Questions about the table below.
1) What is the top-right entry?
2) What is the entry in the bottom-left corner?
3) What is the last entry, reading row by row?
4) What is the 2nd entry on the diagonal from the top-right corner?
5) What is the 4th-last entry, reading row by row?
6) What is the second entry on the main diagonal?
[[ 22  48  51  93  93  77]
 [-39 -37 -36 -61 -78 -26]]
1) 77
2) -39
3) -26
4) -78
5) -36
6) -37

Read these off the matrix that follows.
1) Which number is the entry just right of the smallest entry?
2) Which number is the largest entry?
3) Which number is the 1st entry in reading order?
4) Which number is the entry just left of the largest entry?
5) Which number is the 3rd largest entry?
[[15, 12, 63, 0], [-4, -3, 4, -4], [-10, -7, -98, 12], [-2, -1, 4, -2], [13, 7, 82, -9], [-15, -8, -107, 13], [3, -3, 29, -9], [0, -11, 36, -18], [-1, -8, 27, -13], [2, -8, 39, -15], [12, 7, 71, -7], [0, 4, -31, 9], [15, 8, 67, -5], [-5, -3, -12, 0]]
1) 13
2) 82
3) 15
4) 7
5) 67

[ 92 -26 -19 -20  80 -24  -1  14]
The maximum is 92
Report the entry just right of -19.
A: -20
The entry just left of 14 is -1

Questions about the grid below.
1) What is the bottom entry of the column that holds the smallest entry?
2) What is the 4th entry from the end, reading row by row?
3) What is the top-left entry?
4) What is the bottom-left entry?
5) What is the smallest entry in the first row?
6) What is the largest entry in the first column?
7) What is the second entry in reading order?
8) What is the entry just left of the smallest entry?
[[3, 43, -37, 62, 22, 65, 51, 54, -23],
 [-24, -20, 17, -45, 12, -32, -89, 38, 29],
 [-23, 50, 60, -45, -47, 36, 75, 17, -29],
 [21, -31, 105, 44, 12, 51, 14, 14, -56],
 [-14, 48, -26, -48, -49, -16, 86, -41, 10],
 [-1, -13, -81, -15, 12, -54, -50, -35, 55],
 [-3, -5, 16, 50, 37, 55, -60, 77, -24],
 [10, -7, -30, -50, -43, -52, 59, -78, 20],
 [22, -36, 61, 60, 34, 51, -34, 31, -49],
 [-23, 39, -90, -6, 11, -28, -33, 18, 58],
 [-6, 17, -94, 30, 27, -23, -37, 8, 53],
 [-30, 57, -18, -64, -51, -17, 68, -13, 26]]
1) -18
2) -17
3) 3
4) -30
5) -37
6) 22
7) 43
8) 17

Questions about the grid below. Counting starts at 0.
1) The entry at row 0, column 0?
2) The bottom-right entry?
3) The entry in row 1 and column 1?
4) The entry at row 2, column 0?
5) The entry just right of 23?
6) The entry in row 1 and column 0?
7) The entry directly above -37?
8) The entry at row 0, column 1?
[[-72  -6 -15  45  45  53 -74  32 -61 -78  64  46]
 [  0  -9 -69 -61 -23  54 -18  -5  66 -23  60  -7]
 [ 40 -54  66 -73 -64  22 -77  24  28  32  10  51]
 [ 76  26  43  49  71 -43 -59  47  29 -15 -19 -44]
 [-74  77  78   9  12  34 -76  24 -25   2  23   5]
 [ 24  79  63 -26  18 -75  58 -37  60 -14  49 -27]
 [-66 -20  28 -17  58 -69  32  35  72  76 -42 -58]
 [-19  34  -8  -2  36 -52  44 -15   4  70 -23 -18]
 [ 40 -74 -71   2  44 -39  60   9 -34 -35 -42 -59]
 [ 48 -61  24   1 -64  55  68  79  77  21 -53 -10]
 [ -6  55 -79  71  57  29 -74  24  60  -6 -56 -14]
 [ 28 -39  20  56 -69 -56  -8  16 -40  24 -64  75]
 [-51 -55 -19  31  70  18  19 -19  19   9 -20 -79]
 [  3 -58  58  -1 -55  40 -17  34 -23  26 -61  14]]
1) -72
2) 14
3) -9
4) 40
5) 5
6) 0
7) 24
8) -6

A =
-54,-14,32,13,-73,76,41,-52,-80,-31,-10,45,-17
60,-20,-59,-81,81,-62,-62,31,-6,-48,32,-27,-42
57,8,10,15,25,40,-48,24,84,39,-30,-54,31
-35,27,28,66,-67,-60,-45,-49,-67,58,-67,-32,-50
-67,29,21,61,1,-71,25,-68,-30,-65,84,-19,-18
7,-69,-65,-14,29,44,-48,29,-55,-46,70,83,-15
4,30,-52,-21,-12,-77,12,-37,28,-67,-36,56,48
-8,34,42,-9,68,-59,-17,55,-65,51,22,-47,16
9,6,-12,-60,75,80,-80,-20,-80,-3,-42,5,-30
-13,-55,32,62,-33,33,-48,-38,-31,-30,-69,-77,-51
-51,27,78,59,-34,18,70,-48,17,63,-31,79,27
Indices start at 0.
The entry in row 0 and column 1 is -14
Report the bottom entry of the column that holds the smallest entry.
59
The entry at row 1, column 2 is -59
Report the entry in the bottom-right corner.
27
Report the top entry of the column that holds the smallest entry.
13
Report the bottom-left entry.
-51
Report the entry in row 2 and column 0.
57
The entry directly below the centre entry is 12
Report the entry just right of -47.
16
The entry at row 0, column 2 -> 32
The entry just left of the centre entry -> 44
The entry in row 0 and column 0 -> -54
Report the entry in row 2 and column 1.
8
The entry at row 1, column 0: 60
The entry directly above -38 -> -20
Report the entry directly below 57.
-35
Report the entry just right of the centre entry.
29
The centre entry is -48
Report the entry just left of -3.
-80
Report the entry just right of 80.
-80
The entry just left of 59 -> 78
The entry directly above 5 -> -47
The top-right entry: -17
Report the minimum.
-81
Report the entry directly above the centre entry.
25
